cols: J T C N Q
[111  99 136 115  95]  mugub
[ 64  79 124 101  66]  lofus
[145 136 167 157 141]  Dorak
[ 89  97 145 139  92]  vilaz
[107  89  95  96  89]  Rara
[125 138 118 136 139]  pak
[ 78  91 115  91  83]  mekoz
len: [145 136 167]	3
all Rara: [96]	4

cols: F X K H
[199 114  94 116] : sokov
[182  94 173 149] : Zodi
[126 143 197  90] : bof
[131 154  64 135] : tebi
[182 154 173 149] : tes
[126 126 126 127] : vap
[115 166  87  72] : vomi
[104 120 152  66] : munol
[121 121 107 121] : Duf
all Duf: [121]	1 2 4
len: [199 114  94]	3
all vap: [126]	1 2 3

cols: M A D P E S
[ 97 135 166 160  91 197]  Sur
[ 75 142 171  57  75 138]  femek
[185 102 102 188  92 110]  Goga
[142 144  87 142 142 137]  soku
[132  97 147  74 175 187]  pitik
[134  68 113  58 113  57]  safo
[161  69  80 179  59 184]  bedis
[ 99 194  99 148 112  91]  sofuz
[ 82 172 136  73 123 126]  luni
all soku: [142]	1 4 5
all safo: [58]	4

cols: Y L V U R Z W B
[109 109 141 141 162 133 118 165] = zolo
[110 128 118 140  55 130 144 129] = morit
[128 110 169 106 157 101 138 144] = dobab
[144 159 136 115  84 134 177  90] = Tevin
[136 129 129 130 163 135 128 150] = Pomil
[ 57 143  77 170  68 168 121  76] = sal
all dobab: [101]	6
all zolo: [141]	3 4
all Pomil: [129]	2 3
down: [134 135 168]	Z
all Pomil: [163]	5
down: [140 106 115 130 170]	U
all Pomil: [136]	1

cols: rus tomis vuku Zeni
[119  62  72 108]  buro
[ 64 114  57  66]  duto
[130  65  90 116]  moli
[ 59 144  61  60]  Zamiv
[ 85 115  95 100]  nat
[129  62  84 125]  kuram
[151  57 115  96]  pono
[ 67 167 111  74]  lepor
[109  85  95 103]  nuvu
[ 56 119  59  65]  lagel
[ 57 163 100  72]  riru
[151  57 115 146]  Nebo
len: [129  62]	2
down: [103  65]	Zeni
down: [119 163]	tomis
len: [ 59 144  61]	3

cols: rotan rukef Doseg Buva
[132  78  65  71]  Vop
[97 92 92 81]  vab
[116  90  96  96]  Kuzov
[116  90  85  84]  Dadet
[139 135 125 133]  Bidu
[90 77 90 80]  tipib
[144 139 120 134]  vifu
[113 125 131 117]  pasuk
[123 123 123  84]  lop
[ 90 110 127  97]  Kuz
[ 97  92 113  91]  figo
[116 117 111 102]  zorul
down: [78 92]	rukef
down: [ 96  84 133]	Buva
len: [113 125 131]	3
down: [ 90 135  77 139 125 123 110  92]	rukef
all lop: [123]	1 2 3
len: [ 90 110 127  97]	4
all vab: [81]	4

cols: Ledob Timit Tuf mozo tinas boz Pip posu
[117  79  76  73  80 160  73  83] -> fova
[114  75  78 103  77 157  72  77] -> Mog
[ 75 145 114  91  92  71 145 125] -> Ladu
len: [ 75 145]	2
all Mog: [72]	7
down: [157  71]	boz

cols: Tubov Ligu Niz nofat sov
[ 88 111 148 171  97] = rok
[157  99 131 185  70] = ludi
[108 108 136 162 108] = fuzor
[104 108 120 167  98] = pega
[153  98 130 180  71] = vol
[141 103 125 187  80] = tar
[155  99 130 186  70] = talu
[ 87 113 141 167  98] = dopag
all fuzor: [108]	1 2 5
len: [153  98 130 180]	4

cols: kave fari voza vodub Dadu dedu zos mozem sifo zegul
[138 143 114 138 122 119 120 138  94 156] -> sutag
[138 143 114 138 132 133 116 129 105 141] -> kisak
[ 87 141  65 130 111 110 115 146 120 130] -> Mal
[131 131 134 113 177 131 177 131 177 135] -> damom
all damom: [131]	1 2 6 8
down: [129 146]	mozem
down: [133 110 131]	dedu

cols: ref pir seta zif zisu Kidod labi fuge peke
[170  78 129 120 124 130 135  57 134] -> sete
[170  78 120 120 124 131 135  57 134] -> rur
[170  78 100 120 124 131 135  57 134] -> Vumo
[146 133 105 111 124 124 132  81 127] -> Seg
[168  81 102 121 125 132 144  61 135] -> Fon
[139 113 111 112 126 129 129  90 128] -> sobek
down: [170 170 146 168 139]	ref
all rur: [134]	9
len: [170  78 120 120]	4
down: [78 78 78]	pir
down: [127 135 128]	peke
all sobek: [128]	9

cols: pire Suf ket dof fomib Divol Mapa
[134  72 116 116 110 116 110] = zer
[133  79 123 122 116 126 150] = ges
[132  80 120 131 113 115 138] = tago
[128  79 113 122 103 121 143] = Zepu
[117 117 131 117 112 117 112] = dozus
[140  79 127 132 113 114 137] = Tusut
[130 105 119 124 105 130 136] = Daku
[133 142 106 124 109 113 129] = Sif
[133  76 121 122 109 128 136] = vakas
[129  70 111 124 110 121 138] = Fub
[133  76 121 122 109 128 134] = bobi
[143  76 122 131 111 115 115] = Tole
all zer: [110]	5 7
all dozus: [117]	1 2 4 6
down: [120 113 131 127 119 106 121 111 121]	ket
all Daku: [130]	1 6
len: [129  70 111 124]	4
all ges: [126]	6
all Tole: [143]	1

